Each row has a name. Each piece below is followed by the name of the row it came from, unless a question asks for something else. Each question is about the rows just above it.

[102 147 148 131  62 163 113 140 149 108 131 100 123 133  88 132 124  66
 166 155  93 112  81 146 138 132 105 119 144 124 147 111 161]  q291
[131  45 171 139  90  62 129  97 137 130 117  87 168  90 130 138 121 185
 119 126 158 101 128 103 140 145 101 175 144  80 142 175 134]  q95
[108 157 144 126  74 166 108 140 152 105 131 102 117 137  92 128 122  71
 169 156  93 111  78 135 133 135 108 116 154 119 149 117 158]  q242
[132  43 141 131  85  85 141 112 135 125 128  97 149  86 161 165 124 182
 126 134 148  67 122 109 152 150 122 171 160 100 127 177 152]  q114
[139  49 133 126  88  76 137 103 132 121 130 101 148  92 160 158 124 194
 127 128 147  73 124 104 150 150 124 175 160 104 129 183 142]  q662
[128  48 172 139  97  65 135  97 130 138 115  77 170  90 133 140 129 188
 115 132 164 106 129 106 146 143 106 171 143  84 135 176 130]  q172
[ 98 172 158 129  66 162 118 131 157 111  93 114  94 127  97 121 116  58
 153 138 108 119 120 122 122 132 129 126 136 131 141 119 154]  q593
[132  49 169 146  90  65 126 105 130 134 120  83 165  88 126 136 127 187
 113 136 166  98 124 104 140 145 105 174 147  89 132 176 133]  q539
[145  46 169 146  99  88 116 125 149 139 130  80 157  96 132 175 103 187
 121 130 141  79 115  91 132 158 110 146 146  91 139 191 143]  q591
Which entry of q591 is missing from [149 103 132  96 110  79 191 141 121  88 187 130 175 146 143 146 139 130
 132  80  46 115 116 139 125 158  91  99  91 146 145 169]?
[157]
Shuffled q242 with one entry gone: [140 152  71 117 108 144 157  74 131  78 119 102 154 128 135 117  92 158
 126 149 137 169 133 111 108 105 135 116 156 108 166 122], missing
[93]
Shuffled q114 with one entry gone: [100 160 150  43 127 165 132 141  85  86 125 122 152 182 149 152 126 122
  67  97 134 148 161 141 128 135 112 124 109  85 171 131], missing
[177]

[158 175  89  83 141 169  91 153 158 158  88 163 113 165  85  88 171 162
 176  91  89] = q242
[ 78 155 175 173 207  88  99  76 174  79 103  84  91 164 165 104 208 169
  93 101 103] = q136
[166 151 154 153 148 176  54 157 146 166  75 169  75 147 140  75 149 147
 179  78  76] = q121
[158 125  98  92 106 158 173 169 118 161  74 164 200 121 124  73 123 119
 158  73  74] = q172
[117 190  98  96 175 125 103 112 184 116 113 119 102 187  87 113 189 186
 132 114 114] = q539
[146 102 188 188 133 147  92 143 108 146  90 147 106 103 147  90 102 106
 144  90  90] = q591
[158 125  98  92 106 158 173 169 118 161  74 164 200 121 124  73 123 161
 158  73  74] = q114
[124 153 178 176 182 133  64 118 162 124  74 128  80 157 167  75 155 160
 136  75  75] = q291
Shuffled q136 with one entry gone: [ 91 103  78 164 173 101 104 174  79 103  93 208 169 165 175  99  76  88
 155  84], missing
[207]
Which row holds this, read backwards? [132 186 189]
q539
Which entry of q539 is missing from [102  96 117 113 186 189 184 175 190 187  98 116 132 119 125 113 114  87
 114 103]?
[112]
Which entry of q121 is missing from [148  78  54 147  75 151 176 146  75 149 166 140 154 147 157  75 179 166
  76 153]?
[169]
Which entry of q291 is missing from [155  75 182 118  80 176 124 167 162  75 136 124 128 157  75 153 160  74
 133 178]?
[64]

[135 133 110 101 182 125 125] -> q593
[163 120 158 134 105 135  70] -> q291
[143 138 173 104 157 172 156] -> q95
[133 143 108  97 112 119 191] -> q791
[108  97 113  94 170 126  85] -> q591
[ 92 138 171  98 111 148 146] -> q662
[122 100 101 121 146 102 144] -> q539
[120 130 129 120  93 138 124] -> q172
q539 without one entry, shuffled: [100 144 146 102 101 121]. Gone:
[122]
Which row holds [112  97 108] read backwards?
q791
Shuffled q539 with one entry gone: [100 122 144 121 101 146], missing
[102]
q95 without one entry, shuffled: [138 156 104 157 143 173]. Gone:
[172]

[126 123 129 123 121 134 131 128 126 115 136 131 132 126 135] = q662
[125 126 140 132 136 125 128 131 146 122 134 130 133 123 122] = q121
[125 123 126 130 129 127 135 132 143 132 126 121 121 116 132] = q172
[125 121 141 127 128 132 110 125 123 121 128 125 128 124 133] = q136
[128 128 132 128 122 127 177 118 126 126 123 105 118 127 127] = q593
[138 122 128 134 117 125 199 131 122 137 132 125 133 125 135] = q114
Which row holds [126 118 177 127 122 128 132 128 128] read backwards?
q593
Which row holds [118 177 127 122] read backwards?
q593
q114 without one entry, shuffled: [133 132 125 199 125 137 131 135 122 122 134 138 128 125]. Gone:
[117]

[145 138 147 120 134  96 129 127 145 170 113 126 141 124 100 135  92 133
 149 118 127 133 153 118 143 108 100 139 127 123 106 126 147 103 141 134
  98 111 130  87 109]  q95
[102 118 157 139 151 114 164 127 128 168  80 158 144 159 141 130 139 144
 144 158 122 121 144 137 112 129 124 171 123 145  95 127 144  85 145 110
 131 124 121 134  95]  q121
[144 120 134  96 129 127 145 170 113 126 141 124 125  91 108 161 133 151
 127 140  88 126 146 168 137 104 102 147 139 130 133 127 106 159 109 132
 139  96 146 121 150]  q242
[102 118 157 139 151 114 164 127 128 168  80 158 144 159 141 130 139 144
 144 158 122 121 144 137 112 129 124 171 123 145  95 130 158 116 119 158
  59  82 141 138 162]  q136
Which row holds this, read backwards? [124 141 126 113 170 145 127 129  96 134 120 147]
q95
[145 138 147 120 134  96 129 127 145 170 113 126 141 124 100 135  92 133
 149 118 127 133 153 118 143 108 100 139 127 123 106 126 147 103 141 134
  98 111 130  87 109] is in which row?
q95
which: [102 118 157 139 151 114 164 127 128 168  80 158 144 159 141 130 139 144
 144 158 122 121 144 137 112 129 124 171 123 145  95 130 158 116 119 158
  59  82 141 138 162]
q136

[114 120 134 178 118 101 126 128  90 143 142 194  89 117] -> q791
[170 148 151  84 138 158 147 108  90 149 100  91  99 117] -> q593
[157 128 110 109 177 151 150  83  69 155 118 130 135 156] -> q95
[105 101 107 132 162 152 159 145  81 158 101 180 137 111] -> q114
[ 74 111 146 130 123 194 138 144 137 178 118 109 146 127] -> q662
[127 133 157 141  97  61 160 110  73 134 144 138 114 130] -> q172
[120 151  79 169 128 162 148 183 126 153 109 108 122 100] -> q242
[141 165 175 170 113  90 137 125 106 159 113 150  88 138] -> q121
[182 125 106 141 134 124 120 125 122 180 157 157  72 113] -> q539
[154 106 134 113 148 126 133  92 128 211 162 136 111 139] -> q136
[ 76 119 136 139 131 121 172 162 132 196 106 118 142 139] -> q591
[165 141 101 126 115  76 131 132  87 149 145  98 135 118] -> q291
Shuffled q95 with one entry gone: [130 177 128 135 109 110 118 151 156 150  69 157  83], missing
[155]
q291 without one entry, shuffled: [ 76 115 135 101 126 131 141 145 118  98 165  87 149]. Gone:
[132]
[111 136 162 211 128  92 133 126] is which row, read backwards?
q136
Where do [165 141 101 126 115  76 131 132  87 149 145  98 135 118] appear?
q291

[163 137 110  99  71  74  93 114 131 140 210] -> q662
[171 137 107 107  79 141  88 129 119 142 191] -> q121
[163 137 110  99  71  74  93 146 118 156 189] -> q593
[179 128  96 107 102 102  81 130 125 181 172] -> q172
[174 138 117 115  79  89  98 119 150 127 194] -> q539
[112 117 140  61  77 121 138 202 122 109 128] -> q591
[174 138 117 115  79  89  98 119 119 127 116] -> q291
[170  99 123  96 114 131 114 139 150 166 149] -> q791
[171 137 107 107  79  84  88 129 119 142 191] -> q136
[154 104 132  83  83 113 117 160 136 127 160] -> q242
q291 without one entry, shuffled: [138 174  89 119  98 115 116 127 119  79]. Gone:
[117]
[117 113] is which row, read backwards?
q242

[ 92 171 182 165 100 186  91] = q662
[172 181  67 171 169 101 173] = q593
[85 71 80 61 70 95 84] = q591
[177 192  74 179 176 111 172] = q114
[214 122  75  70 198  74 100] = q242
[ 85  71 168 163 114 188  86] = q172
[167  63 184 153 122  64 186] = q539
[84 69 60 61 69 95 67] = q121
[ 79 194 159 165 123 188  87] = q136
[ 70 178 173 165 108 186  90] = q291
[142 206  92 196 164 132 159] = q791
[172  67 171 169 181  99  71] = q95
Which entry of q121 is missing from [60 95 67 84 69 69]?
[61]
q114 without one entry, shuffled: [179  74 172 177 192 176]. Gone:
[111]
q662 without one entry, shuffled: [ 92 186 171 100 182 165]. Gone:
[91]
Where do [85 71 80 61 70 95 84] appear?
q591
Which row holds this, read backwards? [169 171  67 181 172]
q593
Which entry of q114 is missing from [179  74 192 177 172 111]?
[176]
Shuffled q591 with one entry gone: [84 61 71 95 70 80], missing
[85]

[136  90 149 144  81 137 136 131  66 132]  q291
[138 136 160 129 125  78 179 184 100 125]  q242
[176 120 179 104 157 114 139 132 138 123]  q539
[152 143 152 129 180  78 179 120 100 125]  q136
q136 without one entry, shuffled: [120 129 180 125  78 100 152 143 152]. Gone:
[179]
Shuffled q539 with one entry gone: [132 120 104 139 123 157 114 176 179], missing
[138]
which: [152 143 152 129 180  78 179 120 100 125]
q136
q291 without one entry, shuffled: [136 144 137 131 136  66 149  90  81]. Gone:
[132]
Shuffled q136 with one entry gone: [143 125 152 120  78 152 180 179 129], missing
[100]
Which entry of q291 is missing from [ 66  90 131 136 136 132  81 144 149]?
[137]
Which row holds [131 136 137] read backwards?
q291

[158 158 126 124 131 179 118 159 180 182 192 126  81 108 168 116 132 118
  73 162 161 133 160 165 130 134 133 126 122 190 133]  q791
[170 167 157 129  78 158 152 144 141 145 145 153  83 136 140 147 177 145
  67 141 119 177 142 141 153 181 177 168 159 151 177]  q591
[143 147 111 115 172 187 122  78 185 190 115 112 164 126  91 122 172 117
 148  85 189 173  80  87 105 170 171 172 123 181 175]  q593
[199 200 142 135  71 139 125 200 141 136 209 140 104 123 200 126  71 133
 122 199 137  71 199 199 150  72  72  71 122 148  70]  q242
[159 163 171 168  79 116 163 160 117 112 145 170 140 168 150 165  78 170
 167 154 129  78 158 152 174  79  79  83 159 115  76]  q172
[170 174 170 168 123  89 163 172  90  88 140 169 128 160 156 163 123 165
 138 163  90 122 168 160 174 125 123 123 165  94 121]  q114
[152 158  78 129 154 167 170] is which row, read backwards?
q172
Shuffled q172 with one entry gone: [ 79 112 163 168 170 163 174  79 150 159 159 116 171  83 168 170 117 152
  79 158  76 145  78 140 129 167 115 165  78 160], missing
[154]
[147 140] is which row, read backwards?
q591
Which row holds [185  78 122 187 172 115 111] read backwards?
q593

[180 181  65 178] = q662
[181  65  77  76] = q136
[ 64 181  65  92] = q593
[187  72 191 186] = q121
[164  70 176 170] = q591
q593 without one entry, shuffled: [92 64 65]. Gone:
[181]
Which entry of q121 is missing from [ 72 186 191]?
[187]
Which row holds [ 65 181  64] read backwards?
q593
[180 181  65 178] is in which row?
q662
Which row holds this, read backwards? [ 92  65 181]
q593
Which entry of q136 is missing from [181  77  65]?
[76]

[ 56  68 191 168 189 101 131 190 126 125 102  83 189] : q114
[152  71 108 198 136  63 124 154 119 192  60 171 154] : q95
[117 112 174  82 162 121 170 125 170  90 125 108 125] : q593
[ 56  68 178 121 162  82 184 112 183 189 112  81 111] : q242
Which entry of q114 is missing from [ 83 189 131 189 125  56 102 191 126 168  68 190]?
[101]
Shuffled q95 with one entry gone: [154 152 136 198 192 154  71  63 171 108 124  60], missing
[119]
Which row holds [ 63 136 198 108  71] read backwards?
q95
Which entry of q114 is missing from [191 102 101 125  83  68 126 189 131 189  56 168]?
[190]
which: [117 112 174  82 162 121 170 125 170  90 125 108 125]
q593
q242 without one entry, shuffled: [178 189 121 183 112  68 111 112  56 162 184  81]. Gone:
[82]
Which row holds [108 125  90 170] read backwards?
q593

[65 66 54 62 92]  q121
[64 67 47 79 82]  q136
[64 61 47 79 63]  q539
Which entry of q539 is missing from [79 64 63 47]?
[61]
q121 without one entry, shuffled: [62 54 66 92]. Gone:
[65]
Shuffled q539 with one entry gone: [63 47 61 79], missing
[64]
[47 67 64] is which row, read backwards?
q136

[112 125 128 125 112 144 123 138 177  85 132 129 145 172 135 128 137 128
 123 115 148 131 125 177  92 171 116  99 147 146 170 124 164  95  82  92
 119 108 153 194 108 117  99] -> q121
[138 118 106 128 125  99 125 161 107 154  79 151  79 144  99 128 137 130
 123 147  91 132  89  98 147 103 154 127 123  86 124 130 125 128 135 146
 119 194 126  75 155 108 168] -> q662
[164 125 128 106 125  99 118 132  88 173  84 150 117 128 127 148 110 112
 124 120 158 141 122 118 104 136 146 165 114 112 123 164 126  81 141 150
 100 159 106 117 162 105 186] -> q136
Shuffled q136 with one entry gone: [148 164 100 118 125 112 162 136 150 105 123 141 127 120 165 159 106 117
 150 114 164  88 158 117  81 132 146  84 173 110 186 118 112 128 128 122
 126 124 106 141 125 104], missing
[99]
Which row holds [177 138 123] read backwards?
q121
Which row holds this, read backwards? [125  99 125 128 106 118]
q662

[131 137 106 112 146 134 145 164 113 112 116 197 160 186 101]  q114
[105  97 157  86 130 106 155 135 158 166  87 165 157 171 123]  q591
[ 94  86 151  84 123  88 132 103 130 117  91  97 117  99 131]  q539
[128 103 128 127 112 123 150 108 116 102 115 141 177 130 118]  q242
[ 98 111 145  75 142 103 128 149 157 133  91 143 102 156 122]  q172
[127 112 123 150 108 116 105 115 113 112 116 197 160 186 137]  q291
[118 115 124  94 141 120 154 154 129 109  97 195 169 189 104]  q95
Which row holds this, read backwards? [155 106 130]
q591
Which row holds [115 102 116 108 150 123 112 127] read backwards?
q242
Shuffled q539 with one entry gone: [103  84 117  99 123  88  97 132 117  86  91 151 130  94], missing
[131]
q591 without one entry, shuffled: [157  87  97 158 171 130 157  86 105 123 166 155 106 135]. Gone:
[165]
Which row holds this, read backwards? [ 99 117  97  91 117 130]
q539

[142 133 140 166 166 166  76] = q593
[ 85  65  97 107  98  90 144] = q172
[178 193 121 179 167 136  93] = q591
[182 144 190 183 104 189 160] = q95
[194 122 132 192  92 122  69] = q662
[104 121  94  61  79  81 128] = q136
[195 144 158 125 150  99 130] = q291
[143 186  80 186 167 133 140] = q791
[182 144 143  73 115 186  79] = q121
[ 67 183 186 184  91  68  92] = q242
q121 without one entry, shuffled: [115  73 143  79 186 182]. Gone:
[144]
Shuffled q95 with one entry gone: [104 160 144 189 182 190], missing
[183]
Shuffled q95 with one entry gone: [160 144 189 190 183 104], missing
[182]
Shuffled q172 with one entry gone: [ 98  90 144 107  65  85], missing
[97]
Which row holds [144  90] read backwards?
q172

[ 87 151 111 101 199 101  73 105 180 111 151 109  75 145 156 145 142 115
 162 109 120 147 142  98 114 181 119 142  96 151 113  87 148 101 129 113] -> q662
[ 92  95 136 180 157 141  65 125 143  66 131 166 100 156 122 191  99 111
 149 114 110 168 113 137  90  87 174 183 116  68 140  75 141 138 104 125] -> q539
[ 95 145 148 119 193 116  97  99 161  99 132 108  77 145 110 119 132 158
 179 100 124 156 125  72 104 155 150 141 112 128  94 110 159 107  98 154] -> q791
[ 77 108 132  99 161  99  97 116 193 119 148] is which row, read backwards?
q791
Shuffled q662 with one entry gone: [151 111 151 101 162  87 109 109  98 142 180 129 142 113  75 101 145 148
 105 142 120 101  73 111 145 114 156  87 151 147  96 119 113 199 115], missing
[181]

[184 121 169  73] -> q172
[109  78 166 165] -> q791
[184 121 169 163] -> q291
[107 161 118 160] -> q593
[120  88 183 119] -> q242
[107 202 118  78] -> q662
[ 78 109 183  78] -> q136
Which row holds this, read backwards? [183 109]
q136
[109  78 166 165] is in which row?
q791
which: [184 121 169 163]
q291
q791 without one entry, shuffled: [165 166 109]. Gone:
[78]
q593 without one entry, shuffled: [118 161 107]. Gone:
[160]
Which entry of q593 is missing from [107 160 118]?
[161]

[ 69 175 167  77 169 127 119  87  74 168  72 165 123 167 115 167] : q114
[ 96 165 104 103 161 114  81 103  96 178  95 159  68 155  72 172] : q662
[ 77 169 127 119  87  74 168  75 165 123 167 129  74 119 172 138] : q593
[154 156 183 136 180 184  88 123 137 149 133 175  73 171  83 149] : q242
[183 136  80 184  88 156  85 175 184 107 192 131  79 118  90  95] : q95
[107 115  84  97  82  61 165 109 106 113 107  77 171  83 168 106] : q172
q95 without one entry, shuffled: [156 184  88  80  95  85  90 192 118 136 184 183 131 175 107]. Gone:
[79]
[ 88 184 180 136 183] is which row, read backwards?
q242
q593 without one entry, shuffled: [ 74  77 119 172 165 119 167 138  74  87 169 168 123 127 129]. Gone:
[75]
q662 without one entry, shuffled: [ 68  95 165 159  96 178 172 161  96 104 103 114 155 103  81]. Gone:
[72]
Which row holds [167 123 165  72 168  74  87 119 127 169  77] read backwards?
q114

[133 120 118 116  95  87 130 137 127 136 157 158 106 135 137 123 153 145
 120 136 176]  q172
[146 151 183 141 168 143 129 124 106 149 136  82 124 101 109 115 115  97
  94 102 103]  q242
[147 185 145 140 162 112 115 123 126 157 121  85 133  91 141 119 122  92
 103 131 141]  q114
[139 167 151 153 113 112 104 155 107 155 154 121  89 119 130 127 121 120
  94 130 138]  q121
[150 180 113 136 163 115 116 127 154 143 109 112 155  99 132 118 128  75
 126 109 153]  q591
[180 169 139 125 174 117  93 120 126 165 125 104 120 110 154 100 121 153
 110 131 107]  q95
[127 163 151 142 126 121 110 157 119 144 152 107 107 106 118 126 123  96
  89 110 156]  q136
[156 155 152 149 189 124 118 111 135 142 120  95 144 101 135 106 114  97
 115 108 131]  q662
[108 109 125 105  80 118 143 173 131 120 132 113 136 118 123 139 141  86
 126 148 158]  q791
[137 141 111 123  60  96 137 147 113 129 117 139 108 124 134 163 143 117
 133 171 180]  q291
[131 142 146 137 106 108  98 151 105 149 159 123  76 118 117 138 135 139
  91 141 151]  q539
[131 159  94 143 141 122 147 123 172 123  96 113 163  97 144 100 126  56
 144 121 145]  q593
Which entry of q593 is missing from [144 143 141 147  56 159  97 163 131 100 121 123  96 145 144  94 122 113
 126 123]?
[172]
Which entry of q539 is missing from [138 135  76  98 105 108 151 159  91 142 123 151 149 118 146 117 141 137
 139 131]?
[106]

[141 119 120 145 141 110 149 146 149 147 141 120 158 121 145 159 149 124
 119]  q121
[124 119 189 123 113 137 105 117 139 122 120 100 101 115  98 113 110 113
 113]  q172
[118 137 103 164 125 118 113 135 136 145 142 114 135 123 115 145 130 116
 120]  q791
[133 101 137 111 129  76 139 131 127 129 127 131 167 117 116 144 139 131
 125]  q242
[145 119 118  91 146 116 164 125  96 109 125 131 140 119 173 123 146 123
 128]  q136
[137 144 125 104 131 148 152 124 107 117 123 140 118 148 144 116 135 147
 137]  q593
[104 142 125 133 108 145 100 117 125 126 121 140 106 140  95 113 116 125
 131]  q114
[133 135 129 106 124 149 135 126 118 126 123 160 127 152 129 119 124 154
 143]  q291
[109 119 145 127 110 104 102 120 147 126 117 128 136 127 101 135 106 132
 130]  q591
[135 126 162 121 133 145 145 126 119 121 121  87 108 108 139 112 136 101
 109]  q95
q242 without one entry, shuffled: [131 139 129 137 131 167 139 116 127 127 144 131  76 129 125 101 111 133]. Gone:
[117]
q114 without one entry, shuffled: [116 140 104 125 100 142 117 106 131 145 108 125 121 133 113  95 140 125]. Gone:
[126]
Which entry of q791 is missing from [137 115 103 164 116 120 130 125 145 123 118 142 145 113 135 118 135 114]?
[136]

[135 132 182  94  72 114  99 188] : q291
[135 132 182 131  72 114  99 188] : q172
[102 115 122 168 141 114 139 128] : q114
[ 94  73 132 182 209 157 182  80] : q539
Which row holds [209 182 132  73  94] read backwards?
q539
Which row holds this, read backwards? [ 94 182 132]
q291
which: [135 132 182  94  72 114  99 188]
q291
Which row holds this, read backwards? [72 94]
q291
q114 without one entry, shuffled: [102 168 128 114 139 141 122]. Gone:
[115]
Shuffled q114 with one entry gone: [102 122 139 115 141 114 128], missing
[168]

[131 112 166 160 117]  q121
[108 103 109 131 109]  q539
[214 165  79  55 166]  q95
[123 119  86 153 138]  q791
[113  86 156 144  53]  q593
[136 139  81 152 213]  q291
which: [108 103 109 131 109]
q539
Shuffled q121 with one entry gone: [131 160 117 112], missing
[166]
q539 without one entry, shuffled: [109 103 109 131]. Gone:
[108]
q95 without one entry, shuffled: [166 214  55  79]. Gone:
[165]

[149 177 153 176] -> q172
[106  97 152 151] -> q121
[ 52  58  77 168] -> q662
Which row holds [152  97] read backwards?
q121
Shuffled q172 with one entry gone: [176 177 153], missing
[149]
q662 without one entry, shuffled: [ 77 168  52]. Gone:
[58]
Shuffled q172 with one entry gone: [153 176 149], missing
[177]
Shuffled q121 with one entry gone: [ 97 106 151], missing
[152]
q121 without one entry, shuffled: [106 151  97]. Gone:
[152]
Shuffled q172 with one entry gone: [176 153 149], missing
[177]

[173 195 145 110 109 130 151 127 148] : q172
[ 59 108 115 154 154  77 129 154 109] : q121
[138  59 108 116 154  77 110 129 154] : q539
Which entry of q172 is missing from [109 148 195 127 145 130 151 173]?
[110]
Shuffled q121 with one entry gone: [115 154 154  77 154 109  59 129], missing
[108]
[154 129 110  77 154 116 108  59] is which row, read backwards?
q539
Which row holds this, read backwards? [109 154 129]
q121
q172 without one entry, shuffled: [127 148 130 151 195 109 173 145]. Gone:
[110]
[138  59 108 116 154  77 110 129 154] is in which row?
q539

[207 144 128  97] = q791
[204 139 133  97] = q591
[138 150  95 151] = q114
[204 139  90 197] = q539
[145  90 139 199] = q242
Shuffled q591 with one entry gone: [204  97 133], missing
[139]
The row with [204 139  90 197] is
q539
Shuffled q791 with one entry gone: [144  97 207], missing
[128]

